These are the activations of a small neural network, seen along a few directions. Each row is one input.
In each table, some parts of the input vary, and every possible input appears once, in random order.
A made-up example of a description, with smaller parts first: one of 5 places around a ring, together with either a single point or (one of 2 separate values, together with one of 4 places along a line) or one of 9 places around a ring.
Shared parts are said once, and a part with two or three values counts as separate values.
In the rows, 128 means zero.

Other details of the inputs shift rows strongly along three fixed directions, in all tables alike. That doesn't count.

Rows:
row 1: [120 130 153 109 105 151 121 114  94 143 151 119 107]
row 2: [116 103  80  85  95  95 158 110 101  96 186  94 166]
row 3: [123 137 152 115  95 138 111 111 102 135 167 122 122]
row 4: [195 124  71 113 175  78 188 147 124 114 129 101 137]
row 5: [171 126  58  95 171  51 179 141 140 105 136 108 172]
row 6: [181 156 128 122 173  94 131 140 138 141 116 135 126]
row 7: [119 122 130  98 103 121 130 119  96 121 172 113 139]
row 8: [ 96 141 140 119 105 157  86 101 136 131 121 134 100]
row 9: [114 116 125 229 179 105 155 170 185  95  54 192 158]
row 10: [ 64  87 142 221 112 145 149 138 133 128  99 186 186]
row 11: [176 172 184 146 191 150  83 143 152 165  70 145  67]
row 12: [198 151  93 126 167  97 156 141 137 122 111 120 100]
row 13: [114 141 189 119 121 181  78 120 108 145 126 121  77]
row 14: [104 124 132  88  72 150 105 128 157 149 140 105 133]
row 15: [114 141 146 120 104 164  87 106 124 124 131 121  84]
row 16: [197 177 195 153 195 159  84 152 142 161  75 133  46]
row 17: [179 138 100 111 174  88 161 144 125 142 115 125 142]
row 18: [ 45  75 127 206 125 147 144 141 150  99  94 166 186]
row 19: [101 114 102  91 102 102 139 114 105 123 173 121 178]
row 20: [101 118 106  95 104 128 141 100 117 130 153 116 141]
row 21: [ 56  68 133 217 124 156 147 150 138  89 100 159 175]
row 22: [127 141 168 127 101 162 107 108 101 154 145 129  94]
row 23: [180 149  82 120 164  86 156 133 147 129 108 131 120]
row 24: [125 120 140  89  65 155 107 135 144 145 158  88 113]
row 25: [ 97 132 158 115 120 159  92 115 118 143 127 130 119]
row 26: [116 126  96 100  84 109 133 104 114 101 172 112 138]
Description of these inputs: one of 2 separate values, together with either a single point or (one of 3 separate values, together with one of 4 places along a line).
Changing only the choice among 2 separate values turns row 25 into row 13. The same change can be made to row 23. Which row results?
Answer: row 12

Rows:
row 27: [106 107 128 152 112 124 142 130 105 125 145 137 172]
row 28: [173 113  88 162 178  84 180 158 125 110 110 131 155]
row 29: [122 136 133  73  78 150 100 112 130 143 158  89 110]
row 30: [ 88 105 103 141 119 127 132 117 133 115 128 137 163]
row 31: [126 137 139  88  99 133 107 107  90 141 176 110 125]
row 32: [ 92 109 113 142 104 118 146 120 142 109 139 140 154]
row 33: [121 134 130  73  81 151 101 114 131 144 157  94 108]
row 34: [179 134  74 160 179  67 174 161 161 110  93 142 154]
row 35: [107 102 122 149 113 120 149 130 103 129 144 139 172]
row 36: [192 151 110 101 163 101 135 135 112 123 142 102 104]
row 37: [212 175  94  76 175  88 122 126 139 139 116 106  91]
row 38: [ 91 129 205 196 140 184 107 136 133 150  85 177 106]
row 39: [182 173 197 146 191 158  92 141 140 144  75 139  39]
row 40: [ 92 125 192 196 139 185 112 133 133 133  84 171  93]
row 41: [108 149 128  51 101 136  92  89 115 136 160  96 101]
row 42: [ 86 105 112 131 112 120 144 125 138 104 131 143 164]
row 43: [ 98  93 108 141  93 130 140 143 145 120 134 122 166]
Describe the family of inputs behind these rows.
Answer: either one of 3 separate values or one of 6 places around a ring or (one of 2 separate values, together with one of 4 places along a line)
A walk changes only the place on the ring of 6. It starts at row 32 and steps to row 42. List the rest of the walk in order.
Answer: row 41, row 30, row 37, row 34
Change only the place on the line of 4 in row 40. List by row number the other rows that result.
Answer: row 28, row 36, row 39
